These are the activations of a small network on made-up records, seen along a few directions, one row for each record.
Each row is followed by the record's values for the fields Vopuf, Seko, Kamu, Pum.
Not every record has every field; a missing one is left out.
Other fields move the rows too, some of them a lot.
In the rows, zero is written as 500.
Strong random noise was added to every row along 6 fixed directions; ignore it. To show where, here is one row again and again, with new noise each time:
[667 561 425 499 757 508 302 420 625 222 455 340 645 548 475 529 458 158]
[444 585 449 417 457 610 511 630 464 585 434 602 461 447 619 438 524 585]
[562 463 441 788 608 495 553 506 580 551 584 443 468 449 363 581 551 382]
[485 552 390 443 508 542 681 396 414 587 534 476 555 527 580 436 498 660]
[514 509 516 659 543 556 419 563 502 589 474 494 445 401 508 513 519 475]
[445 468 626 446 589 606 258 276 278 446 413 201 687 405 629 300 342 542]
[509 476 515 492 605 690 509 533 433 515 422 331 618 467 510 414 492 405]
[567 648 341 355 568 485 510 448 546 408 484 563 541 568 618 494 494 499]

[492 592 442 631 574 395 575 325 522 493 628 515 452 488 494 611 533 571]
Vopuf is p1, Seko is u1, Kamu is e1, Pum is v3
[712 420 501 670 636 461 572 448 584 573 488 365 552 588 365 651 511 384]
Vopuf is p2, Kamu is e4, Pum is v3
[464 507 527 260 332 505 665 381 522 513 504 579 517 581 468 415 571 610]
Vopuf is p3, Seko is u1, Kamu is e3, Pum is v3
[561 445 554 451 521 554 522 565 490 539 364 418 541 575 538 579 536 414]
Vopuf is p1, Seko is u1, Kamu is e3, Pum is v2
[411 667 491 411 450 506 607 429 462 561 502 621 432 494 625 524 546 699]
Vopuf is p1, Seko is u1, Kamu is e1, Pum is v4
[539 380 593 810 517 541 479 651 458 771 452 440 381 397 454 588 536 558]
Vopuf is p1, Kamu is e4, Pum is v5
[341 474 407 372 340 333 558 404 440 461 621 554 542 520 495 414 395 718]
Vopuf is p2, Kamu is e4, Pum is v1
[487 414 455 497 438 431 617 355 545 450 637 443 577 527 379 434 493 516]
Vopuf is p4, Kamu is e3, Pum is v3
[523 460 537 532 489 326 397 336 387 573 508 442 488 531 636 567 364 678]
Vopuf is p2, Kamu is e3, Pum is v1
[405 542 336 357 345 449 780 684 615 539 527 781 392 587 518 569 614 594]
Vopuf is p1, Seko is u1, Kamu is e3
[182 568 433 425 388 486 640 551 371 495 628 594 454 433 568 435 488 717]
Vopuf is p1, Seko is u1, Kamu is e1, Pum is v1
[597 593 410 623 615 457 425 641 557 555 504 624 382 497 593 645 502 466]
Vopuf is p2, Kamu is e1, Pum is v5
[511 525 409 230 531 518 657 448 543 328 468 419 648 658 518 514 492 408]
Vopuf is p1, Seko is u2, Kamu is e3, Pum is v3
[247 430 543 505 558 770 724 744 364 473 525 358 604 447 370 458 530 383]
Vopuf is p2, Seko is u1, Kamu is e1, Pum is v1
[538 522 596 565 358 444 563 532 594 646 485 694 299 488 447 631 622 569]
Vopuf is p3, Seko is u1, Kamu is e3, Pum is v3
[443 472 435 556 551 496 527 351 417 448 604 385 603 479 475 422 423 532]
Vopuf is p2, Seko is u1, Kamu is e1, Pum is v3
[384 499 361 386 471 598 507 707 499 433 559 555 565 445 508 324 481 464]
Vopuf is p4, Kamu is e1, Pum is v1
[701 552 602 458 602 571 512 430 384 721 292 446 544 562 730 574 460 631]
Vopuf is p2, Kamu is e2
[624 521 652 537 521 630 573 493 516 654 381 531 443 476 482 509 637 488]
Vopuf is p3, Kamu is e1
[389 460 562 619 643 718 576 654 419 481 502 351 572 448 399 505 521 356]
Vopuf is p2, Seko is u1, Kamu is e1, Pum is v5
[564 378 612 374 478 748 635 446 321 714 380 293 659 501 566 338 498 633]
Vopuf is p4, Kamu is e3, Pum is v3
[341 451 446 155 408 656 405 716 419 374 359 441 651 490 580 252 405 460]
Vopuf is p1, Kamu is e4, Pum is v5
[654 707 379 436 642 446 652 498 504 569 443 588 444 638 707 703 541 586]
Vopuf is p1, Seko is u2, Kamu is e1, Pum is v2
[665 469 550 530 596 466 534 357 472 563 408 358 547 613 566 640 513 492]
Vopuf is p1, Seko is u1, Kamu is e3, Pum is v1
[430 486 766 410 456 681 563 417 334 598 373 353 542 465 531 457 514 558]
Vopuf is p3, Seko is u2, Kamu is e2, Pum is v3
[572 672 490 201 573 600 613 548 522 427 373 563 537 651 611 535 575 430]
Vopuf is p3, Seko is u1, Kamu is e1, Pum is v2
[729 490 405 486 548 517 568 447 505 668 394 458 532 586 578 515 510 588]
Vopuf is p1, Kamu is e4, Pum is v4
[546 505 621 634 549 596 675 486 510 558 498 448 465 523 402 590 608 441]
Vopuf is p3, Kamu is e2, Pum is v5
[502 346 567 659 332 595 483 807 600 681 457 622 382 390 351 474 631 424]
Vopuf is p4, Kamu is e3, Pum is v1
[681 514 411 372 476 465 394 474 456 642 374 565 496 577 737 491 420 650]
Vopuf is p2, Kamu is e3, Pum is v4
[501 455 528 364 303 457 539 339 472 630 478 553 498 526 481 350 514 711]
Vopuf is p3, Kamu is e4, Pum is v4
[530 562 478 299 555 485 315 640 527 335 347 489 537 545 614 535 437 379]
Vopuf is p1, Seko is u2, Kamu is e4, Pum is v1
[323 539 612 504 445 414 524 391 371 399 562 465 462 480 526 539 442 594]
Vopuf is p3, Seko is u2, Kamu is e2, Pum is v2
[396 469 580 495 453 462 391 422 493 419 500 445 507 474 503 480 464 513]
Vopuf is p1, Seko is u1, Kamu is e3, Pum is v4
[654 388 474 693 613 379 433 441 498 559 521 381 500 556 511 634 417 467]
Vopuf is p2, Kamu is e3, Pum is v5
[575 450 589 357 473 533 304 379 467 459 424 406 616 487 570 364 429 510]
Vopuf is p4, Kamu is e3, Pum is v3
[487 498 547 546 454 381 534 411 423 618 487 507 425 542 614 622 498 685]
Vopuf is p1, Seko is u1, Kamu is e3, Pum is v2
[339 476 633 900 536 452 351 499 407 575 617 483 355 307 428 590 472 575]
Vopuf is p2, Seko is u1, Kamu is e1, Pum is v5
[547 478 337 704 542 405 562 906 778 451 550 675 327 511 297 748 615 219]
Vopuf is p1, Kamu is e4, Pum is v1
[545 441 737 647 343 506 280 447 438 770 414 559 355 332 572 475 533 719]
Vopuf is p4, Kamu is e3, Pum is v3
[454 639 570 412 415 519 280 408 331 663 383 594 422 384 811 399 430 822]
Vopuf is p1, Kamu is e1, Pum is v4
[574 492 500 596 584 369 234 482 524 433 460 440 473 475 549 557 409 460]
Vopuf is p1, Kamu is e4, Pum is v5
[482 448 333 660 468 400 683 588 606 562 639 571 417 506 360 566 541 538]
Vopuf is p1, Kamu is e4, Pum is v4

Here are new rows. What are their fields?
[536 596 418 277 632 477 445 276 389 349 500 373 670 577 673 450 361 536]
Vopuf is p2, Kamu is e1, Pum is v3
[541 417 564 548 435 590 521 623 510 632 441 488 502 460 433 444 567 499]
Vopuf is p4, Kamu is e4, Pum is v1
[553 361 505 727 523 462 288 354 520 516 609 377 553 379 382 331 432 461]
Vopuf is p4, Kamu is e1, Pum is v4
[457 449 577 524 488 646 478 813 616 489 392 531 439 466 420 584 601 276]
Vopuf is p1, Seko is u1, Kamu is e3, Pum is v3
[587 532 583 730 576 518 357 694 604 561 450 565 383 419 492 664 512 364]
Vopuf is p2, Kamu is e2, Pum is v3
[158 333 629 613 328 439 521 497 342 530 605 396 477 392 426 440 439 644]
Vopuf is p1, Seko is u1, Kamu is e3, Pum is v2
[494 505 620 692 435 351 571 362 475 657 537 573 341 459 485 615 527 650]
Vopuf is p3, Seko is u2, Kamu is e2
[428 353 507 764 408 311 297 628 515 607 561 613 327 362 482 569 417 550]
Vopuf is p2, Kamu is e3
[656 390 483 584 646 422 692 230 473 517 559 258 595 665 404 591 484 468]
Vopuf is p3, Seko is u1, Kamu is e3, Pum is v5
[321 474 632 474 320 550 420 657 469 593 428 602 378 388 548 501 534 594]
Vopuf is p1, Seko is u1, Kamu is e3, Pum is v3
[482 591 436 329 410 454 404 629 577 442 453 681 468 503 575 493 465 542]
Vopuf is p2, Kamu is e4, Pum is v3
[590 443 390 516 520 434 440 420 575 418 540 441 614 542 423 416 421 449]
Vopuf is p2, Kamu is e4, Pum is v4
[346 682 576 367 407 410 329 415 436 432 495 658 372 418 656 496 451 660]
Vopuf is p3, Seko is u1, Kamu is e1, Pum is v3
[431 523 482 506 518 409 501 377 502 369 599 442 573 510 481 513 404 489]
Vopuf is p2, Kamu is e2, Pum is v3
[532 509 487 565 592 666 750 455 444 558 573 411 557 494 449 483 575 518]
Vopuf is p4, Kamu is e1, Pum is v3
[404 442 562 697 662 639 538 554 423 469 556 315 574 442 380 522 494 364]
Vopuf is p2, Seko is u1, Kamu is e1, Pum is v5
[631 493 340 552 519 250 504 391 562 454 579 531 513 594 494 626 437 526]
Vopuf is p2, Kamu is e4, Pum is v1
[672 713 358 270 618 518 494 308 503 447 414 543 581 628 741 482 503 587]
Vopuf is p1, Seko is u1, Kamu is e1, Pum is v4
[484 531 484 665 522 581 545 619 613 538 518 569 425 440 399 539 612 395]
Vopuf is p1, Seko is u1, Kamu is e1, Pum is v4
[553 386 539 534 488 536 466 537 386 662 382 365 537 479 545 477 455 566]
Vopuf is p1, Kamu is e4, Pum is v1
[332 304 507 591 406 541 587 622 330 670 558 405 508 441 497 420 406 647]
Vopuf is p2, Kamu is e3, Pum is v5
